A small network was shown many inputs. Here are its activations along a few directions, one row for each input.
In each table, some parts of the input vary, and every possible input appears once, in random order.
Descriptions start from the smaller parts, as in this example, which fits no table here: one of 6 places along a line, together with either a single point or one of 11 places around a ring or (one of 2 separate values, together with one of 8 places around a ring).
Shared parts are said once, and a part with two or three values counts as separate values.
(in the rows, 128 means zero)

Other details of the inputs shift rows strongly along two fixed directions, in all tables alike. That doesn't count.

Rows:
x1: [126 154 105 144 131 186  67 184 130 124 140 185]
x2: [127 127 149 127 118 139 140 101 100 124  75 150]
x3: [127 122 145 125 111 144 131  99 109 103  83 147]
x4: [127 179 117 129 142 172  68 197 140 139 129 185]
x5: [115  88 148 129 102 108 151  93  80 122  94 104]
x6: [132 135  70 108 216 102 160 183 197 160 204 111]
x7: [137 122 140 117 103 143 128 115 116  89  79 132]
x8: [125 102 134 137 104 130 113 116  91 107  83 125]
x9: [131 151 102 128 154 100 115 158 163 161 225  98]
x10: [139 147 101 148 158 117 128 143 185 173 222 113]
x11: [118 115 147 128 112 123 124 108  84 117  85 138]
x12: [117 104 151 115 127  53 186  75 135 144 167  47]
x13: [137 107 137 136 103 148 125 106 116  92  82 131]
x14: [122 114 142 136 106 140 141 112  96 127  81 145]
x15: [129 175 113 129 136 181  57 196 145 116 133 182]
x16: [139 107 146 114 125  61 213  63 159 148 167  55]
Description of these inputs: either a single point or (one of 3 separate values, together with one of 5 places around a ring).
Q: Change only the choice among 3 separate values in x8. List by row number the other rows that result.
A: x10, x13
Q: Start at x13 and move only the place on the ring of 5, one step at a time. The first step leads to x1. Which rows follow, in order?
A: x3, x15, x7

Rows:
x17: [125 138 123 131 149  93 129 133 123 149 167 112]
x18: [137 158  84 153 149 209  42 216 134 122 116 203]
x19: [126 124 117 129 155  99 137 117 127 144 178 105]
x20: [111  99 153 116 108 125 141  85  74  98  58 133]
x21: [127 119 160 105  99 121 146  94  84  94  51 126]
x22: [125  97 166 153  61 124 118  77  62 109  75 121]
x23: [121 120 104 126 143 104 131 149 129 148 169 115]
x24: [118 123 129 127 149 115 156 125 151 134 181  97]
x25: [129 135 111 111 133 122 138 149 140 133 163 115]
x26: [134  94 136 129 110 135 142  76  98  96  45 129]
x27: [139 140 109 122 129 131 148 143 151 142 161 123]
x28: [139 151 138 142  95 143 101 123 128 136 177 122]
x29: [146 145 122 125 142 113 139 138 180 144 162 113]
x30: [118 111 162 128 102 122 151  85  86 118  46 145]
x31: [127  83 146 136 107 136 154  96  81 107  51 135]
x32: [121 122 114 130 137 110 157 129 150 160 171 117]
x33: [126 126 128 138 149 126 165 118 164 145 181 108]
x34: [133 123 113 137 157 109 144 109 142 159 182 116]
x35: [134 127 124 120 146 122 148 134 145 130 175 104]
x36: [124 113 128 139 150 117 164 115 153 158 181 109]
x37: [138 116 158 121  99 120 150  82 115  90  42 138]
x38: [132 142 128 117 151  94 134 125 168 132 179 105]
x39: [134 138 123 112 148 116 140 117 142 132 175 109]
x40: [134 137 122 161 104 132  88 122 135 140 175 110]
x41: [121  83 130 116 100 119 142 107  91  90  46 112]
x42: [117 135 128 120 152 108 148 108 149 136 183 101]
x43: [109 111 161 117 102 112 142  95  74 106  52 131]
x44: [139 105 149 117 103 134 149  75 114  84  49 142]
x45: [131  89 128 126  95 127 152 102  98  97  40 123]
x46: [122 134 115 129 135 121 159 132 160 147 169 114]
x47: [125 155 134 133 148 112 146 118 163 154 173 121]
x48: [124 184 102 140 134 220  16 242 112 142  83 244]
x49: [118 144 131 118 142 113 133 144 150 147 163 103]
x50: [132 128 114 124 150 103 123 144 152 144 159  91]
x51: [129 127 108 115 140 109 135 147 166 125 173 110]
x52: [122 146 149 147 101 134 103 116 136 142 190 116]
x53: [120  84 148 128 108 125 146 105  70  95  55 124]
x54: [135 187  85 150 145 211   8 226 123 124  88 232]
x55: [118 131 131 120 142  98 138 137 140 160 167 100]
x56: [132 139 119 141 151 102 132 127 137 163 167 127]
x57: [129 100 152 107 108 125 139  85 102  73  54 132]
x58: [127 169  74 144 134 216  18 248 102 131  93 246]
x59: [121 109 158 123 106 143 155  74  98  97  52 141]
x60: [107  91 145 112  94 121 149 108  79 104  52 130]
x61: [138 182  82 145 140 218   5 246 126 128  81 226]
x62: [124 123 127 133 154 110 158  97 151 160 184 112]
x63: [113 132 115 118 137 116 144 143 147 137 169 109]
x64: [138 165 124 153  99 176  46 161 138 120 158 165]
x65: [134 117 124 124 152 108 151 128 170 123 186  96]
x66: [144 126 120 136 148 119 157 123 180 133 181 110]
x67: [124 198 104 139 135 225  23 241 128 131  90 236]
x68: [130 110 112 134 156 108 143 129 155 134 178  86]
x69: [140 134 105 126 134 117 147 140 174 133 167 119]
x70: [139 116 159 112  92 132 160  99  98 109  40 125]
x71: [137 101 154 122  98 150 163  94  95  93  50 134]
x72: [135 137 125 114 146 106 127 146 167 134 167 104]
x73: [117 112 130 129 150 103 158 121 143 147 187  95]
x74: [134 146 127 110 138 117 131 147 143 143 158 107]
x75: [142 142 122 123 147 128 147 110 155 143 173 121]
x76: [123 104 146 121 109 113 133  95  87  92  43 116]
x77: [115 151 133 122 146 106 135 128 146 141 169 110]
x78: [116 103 176 145  57 135 113  81  68 110  76 130]
x79: [130 119 110 126 160  98 139 109 154 137 182  86]
x80: [137 123 161 116  97 131 154  86  95 104  46 139]
x81: [127 146 113 129 143 134  85 183 115 146 136 147]
x82: [136 131 118 135 145 108 133 142 140 168 157 119]
Q: What is each input in this table made of?
A: one of 6 places around a ring, together with either a single point or (one of 2 separate values, together with one of 5 places around a ring)
Q: The inputs of x46 and x27 match in every part but the place on the ring of 6. If x77 is changed in the same way as x46 into x27, which row does it become?
A: x21
Q: The inputs of x29 and x61 match in every part but the place on the ring of 6. If x44 is changed in the same way as x29 into x61, which row does it become?
A: x26
Q: Change only the choice among 2 separate values in x66. List by row number the other rows that result.
A: x65
Q: Change only the choice among 2 separate values in x50. List by row number the other rows that result.
A: x61
Q: List by row number the other rows that have the place on the ring of 6 in common with x31.
A: x17, x19, x22, x23, x34, x53, x56, x58, x81, x82
